A small network was shown many inputs. Here are its activations along a few directions, one row for each input.
In each table, some parts of the input vary, and every possible input appears once, in random order.
Descriptions start from the smaller parts, as in this example, which fits no table here: ring(5) and (point or ring(9) or (values(2) and line(6))).
Shared parts are said once, and a part with two or three values counts as separate values.
(in the rows, 100 means zero)

Other details of the inputs vary at random and push rows far along three fixed directions, the same in every table; ignore that.
These rows show it; all are for the same input, with only those details redrawn:
[136,112,91,96,100,75,123,103,131,128,123,121]
[28,86,93,52,110,92,104,85,103,88,70,88]
[88,96,94,80,109,78,113,100,120,107,98,107]
[61,46,124,99,152,51,87,116,104,65,71,93]
[51,80,100,61,122,74,109,101,117,95,79,99]
[22,60,113,81,125,84,81,88,80,56,55,73]
[61,119,75,41,91,95,130,87,129,125,95,110]
[130,114,90,102,91,86,116,93,118,120,119,113]

A family of inputs:
x1: [84,69,107,102,121,79,102,119,109,92,77,104]
x2: [151,99,126,139,107,87,82,113,92,92,114,107]
x3: [112,134,75,89,62,117,119,82,110,136,106,101]
x4: [101,110,79,66,86,94,122,92,120,136,114,111]
x5: [137,128,101,119,85,130,89,85,85,102,114,103]
x6: [43,85,86,80,106,117,97,90,95,78,76,81]
x7: [47,103,76,47,103,101,119,100,127,109,87,90]
x8: [143,112,114,114,104,104,92,105,102,98,114,109]
x9: [128,135,72,107,53,130,114,66,97,121,117,113]
x10: [129,129,103,121,82,130,86,95,85,106,119,92]
x11: [141,95,91,117,106,73,110,119,119,110,119,124]
x12: [124,122,99,121,89,123,91,95,77,95,112,99]
x13: [97,87,97,86,117,71,120,113,127,106,98,124]
x14: [74,49,113,84,137,53,105,130,113,88,83,116]
x15: [148,122,80,113,72,111,124,99,117,135,119,121]
x16: [56,88,116,112,98,148,55,70,33,50,61,60]
x17: [124,150,82,88,56,134,104,85,89,119,122,99]
x18: [134,95,96,124,106,86,105,115,116,100,113,100]
x19: [113,84,107,102,128,73,116,112,138,112,110,104]
x20: [120,83,108,107,127,65,114,116,136,115,108,113]
x21: [162,89,128,137,118,88,83,123,91,94,113,105]
x22: [102,144,84,89,61,147,104,78,74,119,104,97]
x23: [95,107,116,129,86,128,76,92,57,86,96,80]
x24: [109,151,87,99,59,150,100,77,78,126,112,93]
x25: [125,124,80,94,76,101,126,101,123,136,109,115]
x26: [111,129,66,86,72,119,125,91,119,125,112,117]
x27: [116,107,97,108,97,89,116,100,117,109,102,109]
x28: [38,102,74,38,102,102,120,94,128,116,85,95]
x29: [89,84,131,132,109,119,67,103,66,73,88,72]
x30: [113,50,152,170,138,85,55,129,70,49,94,78]
x31: [81,111,100,98,92,138,76,81,64,75,87,80]
x32: [161,96,95,137,97,77,96,100,103,110,136,109]
x33: [147,87,130,144,108,97,72,113,73,82,105,91]
x34: [98,77,102,84,117,61,111,119,117,110,101,113]
x35: [138,101,120,130,97,101,83,110,76,95,106,96]
x36: [59,57,101,86,127,75,96,111,100,73,83,107]
x37: [74,99,87,67,101,95,118,100,124,126,89,99]
x38: [96,142,91,91,65,153,95,78,80,119,105,87]
x39: [106,74,137,137,118,103,53,97,61,50,82,77]
x40: [96,46,122,135,143,62,80,127,96,60,80,97]
x41: [97,134,102,115,56,154,88,69,77,100,109,85]
x42: [64,132,71,58,69,128,126,73,116,118,95,94]
x43: [98,52,112,100,136,56,107,131,116,94,94,122]
x44: [121,127,111,123,73,135,86,85,89,105,116,91]
x45: [109,119,100,103,86,132,82,87,73,86,101,87]
x46: [120,94,95,103,105,89,119,119,127,117,105,110]
x47: [84,110,74,66,98,105,117,96,130,122,106,94]
x48: [49,123,100,96,60,162,82,67,52,87,83,68]
x49: [90,85,88,92,113,86,105,109,110,94,96,111]
x50: [144,115,113,133,91,115,87,109,97,107,127,99]
x51: [102,81,106,93,127,57,111,116,125,104,101,113]
x52: [77,71,109,89,122,65,103,102,105,87,94,104]
x53: [79,115,100,84,80,130,80,84,71,82,88,79]
x54: [115,129,71,81,78,102,127,100,127,128,115,114]
x55: [125,91,90,97,105,70,118,117,121,110,121,130]
x56: [90,92,118,114,102,120,62,91,58,59,82,71]
x57: [99,116,107,124,84,127,79,92,66,87,105,84]
x58: [78,87,96,64,116,69,123,99,128,115,108,113]
x59: [67,121,106,111,64,153,78,67,60,83,93,75]
x60: [120,84,104,98,124,66,120,130,138,121,106,108]
x61: [166,104,103,146,96,83,112,107,119,111,123,122]
x62: [76,102,113,120,100,128,66,90,57,70,87,72]
x63: [91,101,89,79,105,92,130,103,134,117,97,123]
x64: [165,104,94,137,94,96,113,113,118,123,123,115]
x65: [56,59,109,72,129,59,106,120,107,87,76,106]
x66: [79,75,98,96,122,89,101,114,112,84,89,94]
x67: [152,85,99,122,113,69,114,128,125,119,116,130]
x68: [115,85,122,134,121,93,75,117,74,74,98,94]
x69: [76,127,96,103,73,156,79,61,57,80,87,80]
x70: [32,107,70,31,97,97,117,92,117,109,80,96]
x71: [33,71,101,54,121,71,113,102,110,86,77,107]
x72: [160,105,112,140,116,98,93,121,96,100,124,113]
x73: [131,102,84,95,109,66,120,124,132,120,118,126]
x74: [151,100,123,145,112,91,86,114,89,92,114,111]
x75: [64,139,90,80,50,166,100,70,76,111,97,78]
x76: [158,110,120,132,95,100,86,103,94,98,121,106]
x77: [59,88,89,62,116,79,114,113,126,103,85,99]
x78: [109,111,119,123,97,122,76,92,84,92,104,89]
x79: [82,89,89,73,106,83,116,113,120,113,87,117]
x80: [139,119,111,126,89,107,89,98,88,102,117,106]
x81: [87,44,130,124,151,47,83,123,98,60,75,99]
x82: [102,135,77,79,67,115,125,75,119,129,109,104]
x83: [102,121,98,100,83,121,91,95,78,96,104,93]
x84: [58,114,111,116,81,149,60,63,45,67,76,64]
x85: [56,112,82,53,94,107,125,87,128,114,91,92]
x86: [75,75,105,88,122,82,109,119,117,96,80,93]
x87: [76,92,88,66,107,86,111,102,119,120,90,101]
x88: [113,107,112,110,97,125,82,94,69,86,94,86]
x89: [83,81,90,71,125,69,108,115,128,110,100,105]
x90: [141,93,100,122,98,75,112,103,110,105,124,127]
x91: [137,113,87,110,87,105,114,97,120,132,121,98]
x92: [35,74,97,75,103,103,97,76,83,70,75,95]
x93: [66,125,72,58,77,124,130,80,124,118,96,103]
x94: [86,95,113,114,108,127,78,94,61,76,82,83]
x95: [115,108,81,81,96,75,118,106,122,121,123,119]
x96: [11,84,85,20,118,81,117,107,123,109,61,98]
x97: [112,117,84,98,85,115,123,89,122,117,111,110]
x98: [127,135,93,97,74,123,107,99,91,124,115,107]
x99: [115,91,125,142,106,105,79,114,77,80,110,90]
x100: [107,56,149,172,138,93,45,105,45,34,78,77]
x101: [88,83,124,135,112,121,64,94,45,61,78,76]
x102: [92,143,92,97,61,144,98,75,83,114,111,96]
x103: [122,85,96,104,111,61,109,120,114,102,116,120]
x104: [116,83,100,88,125,52,122,137,137,121,101,127]
x105: [156,105,98,130,98,81,106,94,116,120,129,111]
What is each input in this table made of? -> values(3) and (ring(6) or ring(9) or (line(4) and line(5)))
The inputs of x91 and x19 match in every part but the values(3) part. If x104 is changed in the same way as x91 into x19, which row does it become? -> x81
Which other rows does x87 become when the line(4) part takes its other values? List them by row number. -> x4, x37, x91
Which other rows does x62 become when the ring(6) part takes its other values? List them by row number. -> x10, x30, x50, x57, x99
Which other rows does x24 become when the ring(6) part takes its other values? List them by row number. -> x23, x29, x38, x48, x75
Which other rows does x71 become when the line(5) part takes its other values? List them by row number. -> x52, x58, x90, x92
Which other rows does x96 become when the values(3) part takes its other values? List them by row number. -> x51, x70
Which other rows does x60 become when the values(3) part takes its other values? List them by row number. -> x7, x85

A family of inputs:
x106: [147,126,91,93,92,90,116,110,118,124,132,124]
x107: [145,127,93,126,78,123,103,95,96,111,121,110]
x108: [111,131,81,91,58,127,98,80,73,110,106,107]
x109: [111,54,100,96,141,40,118,125,139,99,94,121]
x110: [77,74,123,124,113,111,72,103,70,68,74,72]
x111: [119,100,107,94,125,79,116,125,133,114,115,122]
x112: [120,113,109,130,85,121,82,82,81,99,109,78]
x113: [141,131,87,115,78,122,105,92,101,115,122,108]
x114: [118,99,107,95,123,82,118,130,132,114,112,125]
x115: [85,84,83,72,111,61,136,112,151,124,110,121]
x116: [144,105,112,116,109,78,98,113,105,102,126,115]
x117: [122,65,101,105,138,27,128,132,151,117,106,127]
x118: [91,81,71,69,112,61,140,121,154,127,107,124]
x119: [45,87,107,70,122,100,94,101,104,88,78,84]
x120: [51,98,97,61,114,104,102,101,111,100,83,89]
x121: [123,86,113,128,107,94,84,105,71,83,102,108]
x122: [97,118,95,71,99,101,121,112,131,135,109,107]
x123: [79,91,112,102,100,102,74,88,64,70,87,86]
x124: [143,87,126,149,114,92,86,121,96,95,109,96]
x125: [24,75,79,54,105,84,119,90,122,96,77,95]
x126: [101,81,119,123,110,95,79,98,66,74,95,100]
x127: [122,128,91,104,82,119,104,88,104,114,118,100]
x128: [113,98,113,119,97,101,89,93,73,90,107,106]
x129: [59,94,106,75,114,106,106,111,108,95,83,101]
x130: [58,95,110,76,114,105,106,108,109,96,86,101]
x131: [78,92,114,101,100,102,74,86,64,71,89,85]
x132: [74,78,123,124,118,106,70,91,72,59,81,78]
x133: [88,107,93,96,96,119,92,91,88,91,92,87]
x134: [82,124,91,92,61,131,86,67,60,94,96,93]
x135: [87,108,88,68,110,102,118,113,123,112,99,113]
x136: [57,93,110,74,113,105,104,110,110,102,82,92]
x137: [140,112,94,90,116,79,125,129,143,132,126,127]
x138: [49,115,85,53,91,128,115,99,107,107,81,100]
x139: [138,63,97,111,140,23,131,141,156,121,110,132]
x140: [154,122,94,132,83,117,103,102,98,110,122,112]
x141: [130,89,113,103,129,70,113,140,135,123,112,114]
x142: [134,59,99,112,139,28,130,143,160,118,121,133]
x143: [53,96,92,60,114,105,103,105,110,99,80,89]
x144: [123,112,110,136,88,122,87,87,81,90,109,96]
x145: [126,134,86,93,78,123,121,103,117,130,119,118]
x146: [132,109,99,122,87,108,83,93,74,85,110,97]
x147: [71,94,86,83,85,99,105,65,101,93,87,93]
x148: [103,76,123,135,118,102,77,115,79,72,84,86]
x149: [107,65,129,144,132,86,66,110,77,59,88,81]
x150: [127,89,84,145,81,90,94,80,84,91,96,88]
x151: [130,105,112,137,90,113,82,97,83,99,106,83]
x152: [82,104,100,89,86,107,88,89,73,91,92,100]
x153: [113,96,106,112,95,96,84,101,75,89,100,106]
x154: [54,95,97,55,109,98,110,102,96,100,86,112]
x155: [71,90,99,63,114,86,99,113,97,92,87,105]
x156: [167,119,106,146,85,112,99,109,99,115,124,109]
x157: [131,112,108,137,90,116,83,85,83,92,114,88]
x158: [87,140,68,58,60,136,120,78,89,126,106,115]
x159: [85,64,107,135,106,77,82,81,80,68,79,79]
x160: [47,84,103,70,123,100,93,105,101,86,74,83]
x161: [50,102,102,66,106,114,109,103,108,99,83,99]
x162: [96,145,77,67,62,129,109,74,94,115,115,103]
x163: [110,83,112,93,130,69,98,127,108,90,103,113]
x164: [96,90,92,120,80,103,87,60,80,78,90,84]
x165: [133,90,118,151,109,102,76,101,80,76,106,92]
x166: [77,106,98,95,89,126,84,83,80,92,86,72]
x167: [78,110,99,71,104,108,117,113,121,117,96,108]
x168: [164,141,87,113,62,111,104,89,92,125,138,116]
x169: [84,74,118,111,115,91,68,101,62,61,82,86]
x170: [88,144,83,54,74,126,135,96,133,149,113,111]
x171: [88,84,125,129,110,111,77,101,77,74,85,82]
x172: [118,133,86,108,62,139,97,82,85,117,107,84]
x173: [106,114,104,101,91,111,102,98,105,116,107,93]
x174: [50,84,102,70,119,102,94,107,100,91,74,80]
x175: [55,138,85,65,62,153,109,70,92,114,92,87]
x176: [81,70,119,99,133,87,95,130,105,89,80,93]
x177: [64,96,103,80,106,109,93,97,97,96,84,79]
x178: [80,108,99,73,108,104,117,109,121,110,100,113]
x179: [102,153,74,61,49,127,120,75,99,137,120,119]
x180: [136,49,117,168,126,49,82,108,92,71,93,93]
x181: [130,107,112,136,91,113,82,92,84,98,111,81]
x182: [113,80,84,128,92,85,103,93,104,95,106,98]
x183: [134,131,93,101,87,109,113,96,120,131,128,107]
x184: [63,69,92,93,104,90,92,76,90,73,71,86]
x185: [139,125,71,116,52,116,109,56,96,114,117,101]
The inputs of x179 and x108 match in every part but one. If x116 is changed in the same way as x179 into x108, which row does it become? -> x146
The inputs of x154 and x126 match in every part but one. If x180 is changed in the same way as x154 into x126, which row does it become? -> x117
The inputs of x121 and x128 match in every part but one. If x110 is changed in the same way as x121 into x128, which row does it become? -> x170
What is each input in this table made of? -> line(5) and (values(3) or line(4) or ring(9))
Which other rows does x156 become when the line(5) part takes its other values? List them by row number. -> x148, x167, x171, x175
Which other rows does x133 become when the ring(9) part takes its other values? List them by row number. -> x135, x138, x140, x143, x148, x172, x174, x176
Which other rows does x126 become when the line(4) part takes its other values? List them by row number. -> x123, x134, x162
